These are the activations of a small neural network, seen along a few directions. Each row is one input.
Each table varies a few parts of the input and shows all the possible inputs, shuffled.
Descriptions start from the smaller parts, as in this example, which fits no table here: one of 5 places around a ring, together with either a single point or one of 9 places around a ring or (one of 2 separate values, together with one of 6 places along a line).
Shared parts are said once, and a part with two or three values counts as separate values.

Other details of the inputs vary at random and push rows far along three fixed directions, the same in every table; ignore that.
These rows show it; all are for the same input, with only those details redrawn:
-.05	.10	.07	-.07	-.07	.31	.01	-.39	.03	.00	-.26
.32	-.39	-.53	.17	-.30	-.27	.35	.19	-.11	.26	.30
.61	.01	.28	-.13	.24	-.24	.19	-.20	-.23	.06	-.21
.31	.15	.06	.10	.47	-.60	-.18	.55	-.07	.01	.01

A family of inputs:
r1: -.50	-.29	-.69	.21	-.45	.23	.09	.10	.31	.19	.32
r2: .52	-.07	.32	-.24	.34	-.20	.29	-.29	-.19	.10	-.12
r3: -.47	.10	.02	.08	.16	-.01	-.32	.46	.11	-.29	.12
r4: .34	.14	.06	.16	.42	-.59	-.16	.46	-.14	.01	.06
r5: -.43	.26	-.14	.10	.21	-.02	-.35	.41	.15	-.03	.00
r6: -.04	.08	.07	-.13	-.07	.37	.05	-.41	-.01	.04	-.22
r7: .31	-.43	-.48	.22	-.35	-.26	.33	.16	-.13	.30	.31
r8: -.03	.13	.09	-.01	-.07	.32	.00	-.43	-.03	.00	-.19
r9: .29	-.37	-.45	.18	-.34	-.26	.35	.20	-.09	.31	.33
r10: .33	.13	.14	.14	.47	-.59	-.21	.52	-.12	.03	.05
r11: -.04	.11	.08	-.05	-.05	.29	-.01	-.40	.01	-.01	-.25
r12: -.41	.27	-.08	.15	.10	-.12	-.41	.38	.21	-.02	-.03
r13: -.03	.14	.10	-.14	-.08	.22	.02	-.39	.04	.01	-.26
r14: .30	-.42	-.47	.21	-.32	-.24	.33	.18	-.13	.30	.33
r15: .34	.13	.04	.14	.41	-.64	-.18	.45	-.15	.00	.07
r16: .63	.00	.28	-.07	.21	-.26	.20	-.22	-.28	.06	-.16
r17: -.06	.11	.06	-.09	-.06	.24	-.02	-.38	.02	-.01	-.26
r18: -.24	.02	.24	-.11	-.01	.29	-.04	-.16	.01	-.25	-.06
r19: .21	-.12	.16	-.05	.15	-.35	-.05	.30	-.10	-.16	.15
r20: -.05	.10	.07	-.07	-.07	.31	.01	-.39	.03	.00	-.26
r21: -.44	-.49	-.54	.12	-.82	.51	.26	-.18	.13	.01	.35
r22: .25	-.49	-.27	.04	-.35	-.17	.45	.11	-.12	.05	.46
r23: .30	-.58	-.32	.01	-.52	-.14	.47	-.03	-.10	.10	.46
r24: .33	.17	.09	.05	.46	-.57	-.12	.54	-.06	.02	.01
r25: .63	-.02	.34	-.10	.26	-.36	.12	-.16	-.27	.07	-.19
r26: -.07	.11	.09	-.06	-.05	.33	.05	-.45	-.09	.03	-.17
r27: -.42	.28	-.13	.16	.20	-.03	-.36	.39	.11	-.03	.03
r28: -.39	.27	-.07	.18	.12	-.08	-.38	.40	.22	-.01	-.02
r29: -.10	.07	.12	-.25	.02	.29	.10	-.44	.07	.04	-.16
r30: -.08	.07	.14	-.08	-.03	.29	.03	-.35	-.06	.06	-.20
r31: -.22	.02	.23	-.11	-.03	.23	-.12	-.19	.04	-.26	-.10
r32: .31	-.43	-.49	.24	-.34	-.27	.32	.14	-.14	.29	.33
r33: -.39	.28	-.13	.16	.19	-.02	-.40	.39	.14	-.03	.03
r34: -.39	-.23	-.72	.27	-.62	.28	.17	.04	.15	.21	.29
r35: -.03	.13	.10	-.04	-.10	.28	.06	-.41	.00	.01	-.23
r36: -.02	.09	.08	-.11	-.05	.36	.03	-.43	-.03	.03	-.21
r37: .32	-.38	-.52	.14	-.36	-.18	.43	.10	-.17	.32	.36
r38: .64	.02	.29	-.13	.20	-.32	.22	-.24	-.28	.06	-.18
r39: .21	-.37	-.45	.05	-.23	-.26	.33	.13	.03	.25	.32
r40: .34	.14	.08	.10	.45	-.52	-.15	.45	-.17	.04	.09
r41: -.03	.15	.12	-.11	-.09	.34	.06	-.43	-.02	.05	-.19
r42: -.05	.09	.07	-.13	-.05	.35	.07	-.44	-.06	.03	-.21
r43: -.45	.10	.03	.10	.13	-.03	-.39	.47	.16	-.29	.11
r44: -.21	.01	.25	-.08	-.02	.27	-.09	-.18	.04	-.26	-.10
r45: .37	-.09	.44	-.22	.13	-.07	.22	-.19	-.17	-.15	-.01
r46: -.12	.03	.10	-.14	.08	.27	.02	-.34	.11	.04	-.15
r47: -.05	.09	.15	-.10	-.06	.32	.03	-.36	-.01	.06	-.22
r48: .39	-.10	.44	-.20	.10	-.07	.16	-.17	-.13	-.15	.00
r49: -.42	-.46	-.49	.08	-.76	.48	.24	-.10	.15	.02	.38
r50: .52	-.08	.29	-.20	.28	-.28	.22	-.29	-.13	.07	-.16
r51: .20	-.08	.20	-.03	.15	-.32	-.03	.31	-.02	-.14	.19
r52: -.05	.11	.17	-.12	-.07	.31	.02	-.37	.00	.07	-.21
r53: -.20	.04	.27	-.16	-.09	.23	-.12	-.20	.11	-.22	-.04
r54: -.42	.22	-.12	.00	.24	-.06	-.35	.39	.29	-.01	.08
r55: -.43	.23	-.09	.17	.19	-.03	-.38	.38	.11	-.01	.03
r56: -.43	.12	.07	.06	.11	-.01	-.35	.46	.23	-.25	.17
r57: .29	.14	.17	.04	.49	-.58	-.11	.54	-.15	.07	.04
r58: -.02	.11	.08	-.07	-.06	.32	.02	-.41	.00	.00	-.23
r59: -.22	.01	.24	-.10	-.01	.29	-.10	-.11	.05	-.25	-.06
r60: .32	.20	.10	.12	.42	-.62	-.15	.53	-.08	.02	.05
r61: -.05	.10	.15	-.06	-.09	.31	.04	-.38	.02	.04	-.24
r62: -.05	.11	.07	-.12	-.09	.25	.04	-.40	.03	.00	-.27
r63: -.20	.05	.28	-.11	-.03	.28	-.06	-.17	.11	-.23	-.03
r64: -.39	.33	-.10	.18	.14	-.05	-.36	.39	.20	-.04	.02
r65: -.03	.07	.15	-.06	-.03	.30	-.02	-.38	-.05	.05	-.19
r66: .26	-.37	-.44	.12	-.32	-.24	.40	.18	-.16	.33	.35
r67: -.04	.15	.11	-.10	-.07	.27	.03	-.37	.06	.01	-.26
r68: -.04	.06	.14	-.08	-.04	.32	.00	-.36	-.03	.06	-.20
r69: -.39	.28	-.14	.09	.18	-.02	-.34	.43	.20	-.02	-.01
r70: -.42	-.44	-.50	.05	-.78	.40	.17	-.11	.16	.02	.37
r71: .54	-.08	.31	-.17	.29	-.23	.25	-.29	-.13	.08	-.16
r72: -.38	.29	-.12	.21	.18	-.05	-.40	.39	.17	-.06	.01
r73: .36	-.14	.39	-.18	.15	-.06	.25	-.21	-.26	-.19	-.06
r74: -.22	.01	.25	-.08	-.02	.29	-.09	-.15	.03	-.27	-.08
r75: -.43	-.20	-.69	.22	-.57	.25	.17	.07	.11	.24	.33
r76: -.43	.31	-.11	.14	.20	-.05	-.33	.42	.13	-.03	.02
r77: -.41	.24	-.10	.20	.14	-.11	-.45	.35	.17	-.05	-.02
r78: .65	-.02	.26	-.11	.19	-.30	.21	-.27	-.30	.07	-.16
r79: .64	.05	.31	-.14	.19	-.32	.21	-.25	-.27	.07	-.17
r80: -.43	.12	.07	.06	.10	-.01	-.39	.49	.22	-.25	.15
r81: -.08	.05	.10	-.19	-.03	.30	.07	-.44	.13	.03	-.17
r82: .31	.13	.14	.11	.43	-.60	-.16	.53	-.07	.04	.00
r83: .37	-.14	.37	-.20	.08	-.11	.13	-.19	-.22	-.18	-.06
r84: .20	-.37	-.47	.03	-.24	-.32	.29	.14	.02	.24	.32
r85: .31	-.34	-.50	.13	-.31	-.27	.37	.21	-.08	.28	.32
r86: -.20	.05	.30	-.13	-.03	.24	-.15	-.11	.10	-.23	-.06
r87: -.46	-.35	-.44	.09	-.59	.34	.15	.06	.14	-.02	.38
r88: -.38	.27	-.14	.15	.18	-.03	-.38	.41	.21	-.05	-.02
r89: -.38	.27	-.14	.14	.15	-.07	-.34	.40	.23	-.05	-.05
r90: -.22	.02	.25	-.07	.01	.28	-.09	-.15	.04	-.27	-.09
r91: -.06	.10	.08	-.17	-.07	.35	.13	-.42	-.03	.05	-.23
r92: .18	-.12	.18	.00	.22	-.29	.01	.31	-.12	-.19	.13
r93: -.22	.07	.29	-.10	-.02	.24	-.11	-.15	.13	-.23	-.04
r94: -.19	.05	.29	-.11	-.04	.27	-.07	-.18	.12	-.23	-.03
r95: -.39	.29	-.13	.08	.17	-.03	-.36	.43	.21	-.01	.01
r96: -.45	.09	.03	.09	.15	.00	-.36	.47	.14	-.29	.12
r97: -.06	.12	.10	-.18	-.07	.34	.12	-.43	-.01	.05	-.22
r98: -.41	.25	-.09	.16	.12	-.11	-.40	.38	.20	-.03	-.04
r99: -.19	-.01	.24	-.10	-.07	.31	-.06	-.18	.05	-.24	-.06
r100: .64	.00	.27	-.14	.23	-.30	.17	-.25	-.27	.05	-.20
Q: The inputs of r96 and r3 match in every part but one. If r41 is changed in the same way as r96 into r3, which row does it become?
A: r75
Q: The inputs of r98 and r61 match in every part but one. If r19 is changed in the same way as r98 into r61, which row does it become?
A: r99
Q: The inputs of r15 and r8 match in every part but one. If r50 is changed in the same way as r15 into r8, which row does it become?
A: r1
Q: What do these inputs look like to the network?
A: one of 5 places along a line, together with either one of 2 separate values or one of 6 places along a line or (one of 3 separate values, together with one of 4 places along a line)
Q: A walk changes only the place on the line of 4. It starts at r8 and steps to r72. List the rest of the walk in order.
A: r34, r64
Q: Which other rows does r91 become when the choice among 3 separate values takes its other values? List them by row number.
A: r57, r76
Q: Which other rows does r39 become when the choice among 2 separate values takes its other values? List them by row number.
A: r71
Q: Which other rows does r72 become when the choice among 3 separate values takes its other values? List them by row number.
A: r14, r88

A family of inputs:
r101: .61	-.29	.26	-.12	-.18	-.06	.40	-.29	-.28	.03	.01
r102: -.21	.12	.24	-.15	-.07	.39	-.02	-.25	-.01	-.23	-.13
r103: .13	.08	.16	-.03	.33	-.35	-.19	.23	.07	-.07	-.02
r104: .61	-.20	.00	-.17	-.11	-.03	.48	-.50	-.26	.36	-.10
r105: .16	.08	.14	-.01	.32	-.32	-.16	.26	.08	-.06	-.07
r106: -.24	.07	.14	-.16	.04	.31	-.03	-.34	.10	-.14	-.21
r107: -.26	.09	.19	-.16	.05	.36	-.04	-.27	.03	-.20	-.13
r108: -.14	.03	-.52	.22	-.14	-.15	.04	.37	.09	.36	.21
r109: -.21	.05	.22	-.14	.03	.41	.00	-.29	.03	-.14	-.13
r110: -.16	-.24	-.29	.19	-.33	-.11	-.01	.38	.05	.02	.40
r111: .17	.19	.04	.20	.33	-.28	-.26	.26	-.22	-.06	-.15
r112: .58	-.24	.21	-.13	-.12	-.18	.33	-.36	-.20	.05	.02
r113: .34	-.60	-.45	.07	-.71	.05	.58	-.30	-.09	.23	.29
r114: -.22	.08	.28	-.14	-.09	.42	-.03	-.29	.00	-.17	-.07
r115: -.15	-.22	-.49	.15	-.21	-.18	.01	.31	.17	.05	.25
r116: .23	.21	.01	.27	.26	-.27	-.16	.14	-.23	.07	-.18
r117: .09	.03	.18	-.05	.40	-.33	-.11	.25	.01	-.07	.04
r118: .16	.06	.25	-.02	.24	-.18	-.06	.34	-.10	-.13	.08
r119: .13	.18	.03	-.02	.36	-.28	-.12	.19	-.03	.14	-.12
r120: -.21	.17	.21	-.09	-.07	.23	-.15	-.30	.12	-.19	-.22
r121: -.54	.22	-.46	.15	-.26	.31	-.14	.05	.29	.21	.00
r122: -.13	.02	-.55	.20	-.12	-.18	.00	.37	.13	.29	.22
r123: .07	.04	.22	-.05	.37	-.25	-.11	.29	-.07	-.12	.12
r124: -.61	-.07	-.32	.08	-.23	.38	-.10	.01	.29	-.02	.07
r125: -.19	.13	.30	-.10	-.09	.29	-.13	-.23	.04	-.23	-.18
Q: What do these inputs look like to the network?
A: either one of 2 separate values or one of 5 places along a line or (one of 3 separate values, together with one of 6 places around a ring)
Q: What sort of input is r102?
A: one of 3 separate values, together with one of 6 places around a ring
Q: List by row number the other inputs of the same sort as r111.
A: r116
